A small network was shown many inputs. Here are its activations along a few directions, one row for each input.
In each table, some parts of the input vary, and every possible input appears once, in random order.
A made-up example of a description, with smaller parts first: one of 5 places around a ring, together with either a single point or one of 9 places around a ring or (one of 2 separate values, together with one of 6 places along a line).
Shared parts are said once, and a part with two or three values counts as separate values.

Other details of the inputs shift rows strongly along two fixed directions, in all tables alike. That doesn't count.

Table:
R1: 26 -328 335 -345 77 -311 -325 -165 -486 -294 154 126 71
R2: 202 90 -296 274 53 102 -483 -245 -99 -75 570 244 160
R3: -205 31 255 -341 -117 -341 246 -158 -299 -127 -330 110 -341
R4: 155 67 -311 201 87 170 -428 -263 -65 -173 610 192 144
R5: 134 -281 360 -203 77 -443 -317 -168 -461 -202 275 139 160
R6: -278 -48 389 -359 -257 -244 303 -72 -146 98 -520 -272 -263
R7: 296 -68 -63 120 283 232 -465 -100 -69 -86 632 51 242
R8: -19 -347 286 -122 -4 -340 -331 -248 -335 -490 211 190 122
R9: 182 -324 325 -227 65 -525 -224 -204 -402 -189 228 137 104
R10: -88 185 140 -100 -94 -20 411 -72 13 33 -338 -21 -244
R11: -137 -147 317 -385 -223 -301 127 -63 -231 -43 -308 -98 -290
R12: 0 264 -296 489 144 648 -96 49 402 179 -118 -316 172
R13: -253 91 339 -174 -85 -44 587 133 1 225 -931 -540 25
R14: -100 -198 63 -243 -101 -344 -324 -321 -475 -389 172 283 -6
R15: 315 258 -288 339 -1 415 63 76 453 451 79 -236 -124
R16: 274 149 -329 531 147 309 -139 8 356 130 128 -132 165
R17: 271 -58 -79 61 70 349 -506 -176 30 -31 704 173 -46
R18: 201 129 -71 160 -43 184 -113 5 145 258 193 -100 -105
R19: -2 -293 278 -47 -21 -545 -320 -218 -386 -375 160 157 122
R20: -110 280 162 -71 -200 -339 839 33 112 266 -839 -250 -336
R21: 51 20 -329 158 52 510 -27 394 371 323 307 -2 -53
R22: 44 91 -387 371 166 454 -59 405 577 126 -4 -46 268
R23: 40 -197 86 -150 -123 -591 -196 -368 -404 -285 201 271 23
R24: 146 117 -90 90 -13 259 -35 -7 189 171 201 -165 -124
R25: -74 229 -205 -19 56 205 277 300 377 224 -120 140 -124
R26: -85 -149 -219 237 116 186 -60 336 194 -44 104 35 207
R27: -237 -184 279 -464 -240 -403 384 306 66 76 -437 -21 -183
R28: 117 352 -427 406 -1 614 94 6 375 181 -53 -150 109
R29: -120 -266 115 -174 74 -102 162 356 -80 16 -81 -17 159
R30: -77 158 112 -126 -43 -185 288 -134 -90 -30 -120 21 -246
R31: -166 -73 260 -315 1 -283 -247 -403 -446 -241 270 333 -222
R32: 200 -70 -184 318 222 199 -555 -165 24 -256 628 103 226
R33: -168 72 -349 153 -43 227 259 337 214 143 -138 -3 101
R34: -129 -22 67 57 -55 -42 140 44 13 -109 -478 -224 17
R35: -124 327 -425 203 -71 378 500 461 602 352 -544 -188 111
R36: 304 -101 -11 97 250 327 -481 -111 -64 -103 580 116 244
R37: -49 246 112 -13 -95 -196 361 -56 -38 142 -311 -20 -244
R38: -82 77 -238 50 111 237 94 245 143 124 232 239 -116
R39: -193 -229 328 -408 -48 -404 373 358 -23 -9 -519 -77 121
R40: -261 153 -14 -29 -171 -3 224 -136 -58 31 -450 -181 -7
Description of these inputs: one of 5 places around a ring, together with either one of 2 separate values or one of 6 places along a line.
Question: The inputs of R4 and R32 match in every part but the place on the ring of 5. If R35 is changed in the same way as R4 into R32, which row does it become?
Answer: R22
Question: Start at R12 and move only the place on the ring of 5, one step at a time. The first step leads to R13. Which rows follow, in order?
Answer: R6, R31, R40
Question: Change only the choice among 2 separate values in R27. List by row number the other rows that result.
Answer: R21

Table:
R41: -5 115 -305 64 77 461 8 254 196 156 84 -136 88
R42: 111 14 -285 199 -42 213 47 159 210 155 214 37 81
R43: -43 167 -270 138 -186 297 405 390 414 378 -403 -380 -50
R44: 136 -187 41 519 150 346 -229 44 67 -220 -54 -398 383
R45: -17 -39 1 -150 -156 -391 -411 -667 -585 -483 224 515 -200
R46: 292 33 -199 399 223 138 -431 -158 74 -23 36 -284 652
R47: -218 -201 306 -276 -90 -567 408 152 -321 -44 -367 56 -80
R48: 370 181 -290 244 239 226 -511 -529 -13 -88 799 97 -239
R49: 45 170 -195 241 171 261 240 284 330 255 -120 -18 43
R50: 5 120 -168 188 139 348 -97 282 273 279 28 -34 4
R51: -26 -452 179 -333 81 -468 -583 -83 -575 -325 647 434 -15
R52: 207 76 533 -348 -207 -483 -22 -433 -496 -213 36 58 -288
R53: 90 -72 -225 19 223 432 -639 11 50 -84 736 288 181
R54: -252 -164 301 -409 -50 -349 239 103 -88 -212 -374 50 -51
R55: -79 -266 203 -249 -148 -456 113 -3 -121 -191 3 221 10
R56: 136 3 -227 158 64 270 -228 139 385 58 285 120 31
R57: -190 232 -94 91 -259 234 659 447 571 465 -843 -480 -91
R58: -359 217 274 -55 -268 -464 244 -436 -313 -122 -290 -47 -264
R59: -375 -43 368 -416 -186 -449 869 223 -43 -55 -920 -181 -41
R60: 63 -107 507 -367 -119 -282 -95 -615 -508 43 38 -10 -316
R61: 1 150 -280 147 87 411 258 236 222 170 -13 -67 149
R62: 105 52 -177 195 257 272 -243 199 271 100 252 158 12
Question: What do these inputs look like to the network?
Answer: either one of 2 separate values or one of 5 places along a line or (one of 3 separate values, together with one of 5 places around a ring)

Table:
R63: 43 298 -457 333 70 687 247 466 542 495 -125 -207 77
R64: 217 -113 98 -61 115 -112 -513 -380 -324 -188 651 297 -28
R65: 11 -141 -72 -71 149 275 -264 219 126 -10 329 191 52
R66: -190 -80 493 -409 -316 -658 481 -137 -300 -54 -663 -206 -262
R67: -308 -273 394 -535 -173 -720 364 110 -276 -165 -444 89 -50
R68: 234 -10 52 23 179 28 -486 -344 -249 -137 626 247 -7
R69: -380 1 371 -322 -389 -580 648 -42 -169 -38 -902 -237 -283
R70: -315 -21 423 -353 -200 -566 434 -183 -373 -186 -601 -51 -200
R71: 46 66 -128 47 15 101 -218 -233 -89 -82 276 146 -56
R72: 175 85 -24 51 32 92 -116 -188 -28 66 194 -12 -79
R73: 151 -280 -109 -41 175 -106 -576 -12 -182 -320 850 507 159
R74: 218 -188 79 -55 44 -162 -679 -387 -304 -227 801 348 -57
R75: 82 -142 -30 123 111 76 -308 30 -8 -137 167 -11 314
R76: 158 -302 -51 116 181 92 -649 -114 -153 -296 653 199 347
R77: 26 527 -425 433 -53 645 396 151 558 430 -431 -391 -96
R78: 158 389 -606 618 146 723 317 499 807 501 -183 -223 140
R79: 110 366 -434 600 154 736 336 426 668 445 -521 -590 262
R80: -423 -281 471 -527 -239 -586 640 310 -156 -39 -744 -171 -162
R81: -11 101 -43 30 -1 34 -52 -191 -91 -58 68 75 -70
Question: What do these inputs look like to the network?
Answer: either one of 3 separate values or one of 6 places along a line or (one of 2 separate values, together with one of 5 places along a line)
Question: Start at R68 and move only the place on the line of 5, one step at a time. The first step leads to R64. Which rows follow, in order?
Answer: R72, R66, R74
Question: Change only the choice among 2 separate values in R69. List by row number the other rows that result.
Answer: R74
